These are the activations of a small neural network, seen along a few directions. Each row is one input.
Each table varies a few parts of the input and shows all the possible inputs, shuffled.
Descriptions start from the smaller parts, as in this example, which fits no table here: one of 4 places along a line, together with either a single point or one of 9 places along a line or (one of 2 separate values, together with one of 8 places around a ring).
Shared parts are said once, and a part with two or three values counts as separate values.

Other details of the inputs shift rows strongly along two fixed directions, in all tables alike. That doesn't count.

Rows:
row 1: [ 64  19   8 -43   0  26 -37 -34 -40  87 -17]
row 2: [-83 -35   6   3  -1   2 -29  15  32 -10   6]
row 3: [ -6  -6 -20  50  -3 -45  47   8  37 -66  -4]
row 4: [-60 -42 -21  42  16  -7  21   6  46 -74 -15]
row 5: [ 13   5  -4 -37   0   0  -8   6 -16  26  17]
row 6: [100  23  -1 -33  18 -45  -2 -17 -27  37 -18]
row 7: [ 73  -3 -20   8  23 -72  49   6  -7 -71  -1]
row 8: [ 70  37  17 -43  -4  -7  16   3 -38  51  25]
row 9: [ 11  15 -21  37  29 -76  48  18  40 -35 -36]
row 10: [ 92  29 -24 -12  21 -51  36 -10 -29 -33  21]
row 11: [-22   4  -4  -9  -7  11  -5  26  -6  23   6]
row 12: [-71   2  -1  24   9 -34  32  35  57 -51  -3]
row 13: [ 96  39 -11 -55  17 -45  28   7 -30  13  25]
row 14: [-62 -32   9  29   0  18 -34 -18  16 -26   9]
row 15: [ 52  15  21 -20 -34  76 -36 -32 -57  76  17]
row 16: [-53  -5  21 -36 -16  58 -47  -8   2  43  10]
row 17: [-56   7  38 -23 -26  59 -32   0  -2  52   3]
row 18: [-10  10  -5  17   7  12 -15  -1  10  34 -36]
row 19: [ -5   1 -16  45  14 -46  51  12  15 -71  -8]
row 20: [-122  -51   11   34  -27   83  -62  -28   31    4   -1]
row 21: [-58 -12  -9  61  10 -24  27   8  37 -65   2]
row 22: [ 87  18  -3 -58   2 -45   7   7 -47  27  21]
row 23: [-57 -32  -9  27 -17  30 -23 -19  29 -22  -1]
row 24: [ 53 -22  32 -39 -19  65 -40 -41 -59  63   9]
row 25: [ 60  26 -14 -29  25 -93  45  28  13 -53  12]
row 26: [ 89  60 -10 -38  14 -54  51  33 -16 -13   8]
row 27: [-33  -4 -22  51  14 -20  32  19  25 -71 -11]
row 28: [ 76   9  11 -21 -11  47   3 -15 -53  45   4]
row 29: [ 81  14  14 -14 -11  15  20 -17 -56  28   5]
row 30: [ 35  -9   1   0  -6 -13  -5 -19 -10 -14  11]
row 31: [-74 -32  12  37 -17  77 -29  -6   6   4 -12]
row 32: [-35  -2  11 -19   2 -16 -11  14  24 -20   1]
row 33: [-110  -28   17   11  -23   47  -32   12   16   33    0]
row 34: [ 74  34   5 -23   1  16 -16 -14 -36  80 -21]
row 35: [-38 -13 -16  47 -13   8   8   5  35 -39  -5]
row 36: [-84 -20  15  36 -18  81 -47 -15   5  18   6]
row 37: [-65 -45   4  31 -21  25 -35 -20  32 -22  -1]
row 38: [  1   1 -15 -28   2 -17   1  14 -10   7  10]
row 39: [-42 -13  -9   9  21 -55  14  26  48 -55   9]
row 40: [-36 -16  27  17 -35  71 -35 -30 -13  42   7]
row 41: [-11   8  21 -32 -21  63 -38   5 -31  79  16]
row 42: [ 65  34 -25  19  32 -92  61  15  15 -26 -33]
row 43: [-107  -24   12   23  -10   23  -13   21   36    4    2]
row 44: [-50 -31  -7  54   8 -13  41  12  40 -64 -16]
row 45: [ 60  10  13 -34   4   3 -37 -30 -34  69 -20]
row 46: [  4  30 -21   5  21 -59  52  47  37 -57   1]
row 47: [-70  -2 -15   6  15 -33  16  30  57 -63  -8]
row 48: [-22 -24   2  17   4  -1 -11 -12  -1 -35  -2]
row 49: [ 71   7 -33   7  25 -63  58   7  -6 -70  -3]
row 50: [ -3  15  31 -40 -22  80 -47  -6 -34  93  21]
row 51: [103  36 -23 -28  26 -54  20 -11 -24  23 -23]
row 52: [ 18  -5  22 -32 -22  83 -53 -45 -63  65  10]
Description of these inputs: one of 4 places along a line, together with either one of 2 separate values or one of 5 places along a line or one of 6 places along a line.
Q: The inputs of row 48 and row 19 match in every part but the place on the line of 4. If row 30 is changed in the same way as row 48 into row 19, which row does it become?
A: row 40
Q: The inputs of row 39 and row 8 match in every part but the place on the line of 4. If row 25 is changed in the same way as row 39 into row 8, which row does it become?
A: row 12
Q: Change only the place on the line of 6 in row 28. List by row number the other rows that result.
A: row 15, row 27, row 31, row 35, row 36
Q: Change only the choice among 2 separate values in row 51. List by row number the other rows that result.
A: row 1
Q: Change only the choice among 2 separate values in row 9. List by row number the other rows that result.
A: row 42

Rows:
row 53: [-96 -41   3  52 -17  55 -25 -16  33 -29  -1]
row 54: [ 43  20  23 -25 -13  43 -34 -28 -44  95  -8]
row 55: [ 60  36  14 -56 -18  17  -8   1 -43  55  28]
row 56: [-93 -24   1  52   0  -2  -5   9  55 -16 -35]
row 57: [ 15   0  24 -65 -12  24 -46 -12 -32  59  26]
row 58: [ 79  30 -26 -10  26 -52  37  11 -12  -2 -21]
row 59: [ 29  15  22 -32 -12  63 -44 -28 -40  92 -14]
row 60: [-59  -7  41 -26 -32  84 -60  -6 -19  75  21]
row 61: [-51 -24 -22  33  33 -67   3  15  67 -61 -32]
row 62: [ 88  17 -17  -2  10 -30  43  -6 -29 -37   8]
row 63: [ 21  -9 -14  40   7 -43  50   6  13 -67   4]
row 64: [ 50 -11 -23   6  17 -67  28  -8   1 -68   4]
row 65: [ 70  12  -8  10   2 -28  36  -9 -27 -26  14]
row 66: [-98 -23  16 -11 -15  68 -44  12  12  29   7]
row 67: [-55  -4 -24  50  20 -39  17  18  63 -50 -30]
row 68: [-107  -17    6    8   -4   30  -16   22   39  -16    4]
row 69: [ 20  19   1 -16   2 -41  36  26   1 -12  17]
row 70: [ 87  10 -16  -7   6 -14  31  -7 -39 -20   9]
Q: What do these inputs look like to the network?
A: one of 3 separate values, together with either a single point or one of 5 places along a line
Q: The inputs of row 66 and row 58 match in every part but the choice among 3 separate values. If row 69 is changed in the same way as row 66 into row 58, which row does it become?
A: row 56
Q: Change only the choice among 3 separate values in row 54. List by row number the other rows that result.
A: row 60, row 65

Rows:
row 71: [ 47  12  -6   4   3  -9  19  -1 -17  -4   1]
row 72: [ -32   -6  -43   51   36 -102   60   39   74 -114  -20]
row 73: [ 24  12   0 -23   2 -11   5   6 -14   9  12]
row 74: [-46 -14  11   1  -5  30 -33  -8   8  21  -9]
row 75: [ 25  10   0 -22   1 -10   6   6 -13   9  13]
row 76: [ 38  22  -5 -12   5 -19  19   7  -7   6   0]
row 77: [ 41  11  -7 -13   6 -26   8   1  -9   4  -2]
row 78: [17 12 -1 -9  2 -8  9  7 -7 14  1]
row 79: [-10 -11  10  12  -7  -1  -7 -12   5  -1   1]
row 80: [-50  -6  12   4  -8  34 -24   1   7  25  -6]
row 81: [-35 -22   6  19 -10  40 -30 -20   3   8  -6]
row 82: [ 27   8  -4   8  -2   5   9  -6 -13   0   1]
row 83: [ 25  17   0 -13   3 -10  10   6 -12  17   2]
row 84: [-40 -19   9  10 -14  45 -27 -13   0   6   6]
row 85: [-15  -9  11   5 -10   2  -2  -3   3  -6  12]
row 86: [ 41  14  -5 -15   9 -24  10  -1  -6   2  -3]
row 87: [ 26  16  -9  -3   6 -27  21  13   0  -5  -2]
row 88: [ -2   0  -1  14  -7  20  -2 -11  -5   2  -1]
row 89: [-11  -3   3 -11  -3   8  -8   5  -1   9   8]
row 90: [ -61  -21  -31   69   24  -57   51   31   66 -107  -19]
row 91: [-36 -28   9  14  -9  40 -27 -20   0   9 -11]
row 92: [-10  -1   3  -6   2   3 -13  -3   0  12  -5]
row 93: [-73 -20 -17  39  15 -31  11  17  61 -59 -18]
row 94: [-49 -16   3   9   1  10 -19  -1  18   3  -8]
row 95: [ 26  14   2 -23   3  -8   5   5 -11   6  10]
row 96: [ 38  22  -2 -12   8 -19  18   8  -8   6   0]
row 97: [ -7  -5   1  -3   0   4 -13  -3   2  14  -4]
row 98: [ 46   8  -5   1   3 -10  24  -3 -19  -6  -3]
row 99: [ 35   1   0  -9  -2   2   8  -6 -21  -3  10]
row 100: [ 44  11  -8  -6   0 -11  16  -7 -18 -13  12]
row 101: [-41 -25  11   6 -14  46 -23 -13  -3   6   2]
row 102: [ 27  13   2 -23   2  -7   5   4 -10   7  10]
row 103: [ 38  20  -6 -10   3 -20  18   8  -8   6  -1]
row 104: [-49 -13  11  -4 -13  35 -28  -1   8  17   4]
row 105: [-53 -12  13  -6  -9  33 -29   1   5  17   4]
row 106: [-47  -6  13   4  -9  37 -23  -1  11  23  -6]
row 107: [ 35   4  -1  -7  -2   2   6  -5 -20  -3  11]
row 108: [ 27  10   0 -21  -2 -10   4   6 -13   8  10]
row 109: [ 28  15  -2 -11   1  -8   9   6 -11  17   2]
row 110: [ 32  11   9  -1  -7  -9  12  -5 -14  10   8]
row 111: [-36 -21   5  18 -10  40 -30 -23   3   8  -6]
row 112: [-16  -7   0   0   3  -1  -9  -1   7   6  -4]
row 113: [ 37  17  -4 -22   4 -20  15   7  -9  -2  10]
row 114: [ -7  -1   4  -5   3   5 -13  -4   3  11  -6]
row 115: [ 40  -2  -2  -1   2  -2   4 -14 -19   1  -3]
row 116: [-20  -1   4  -8   0   4  -7   7   4  -1   4]
row 117: [  2 -12   1  11  -2  15 -12 -14  -6   1  -4]
row 118: [-18   4   3   2   2   5  -2   8   6   6  -6]
Q: The inputs of row 105 and row 80 match in every part but one. If row 102 is changed in the same way as row 105 into row 80, which row does it become?
A: row 106
Q: The inputs of row 76 and row 113 match in every part but one. If row 103 is changed in the same way as row 76 into row 113, which row does it become?
A: row 104
Q: What do these inputs look like to the network?
A: one of 3 separate values, together with either a single point or one of 5 places along a line or one of 10 places around a ring
Q: Change only the place on the ring of 10 in row 94. List by row number the other rows that result.
A: row 72, row 74, row 77, row 86, row 92, row 93, row 97, row 112, row 114
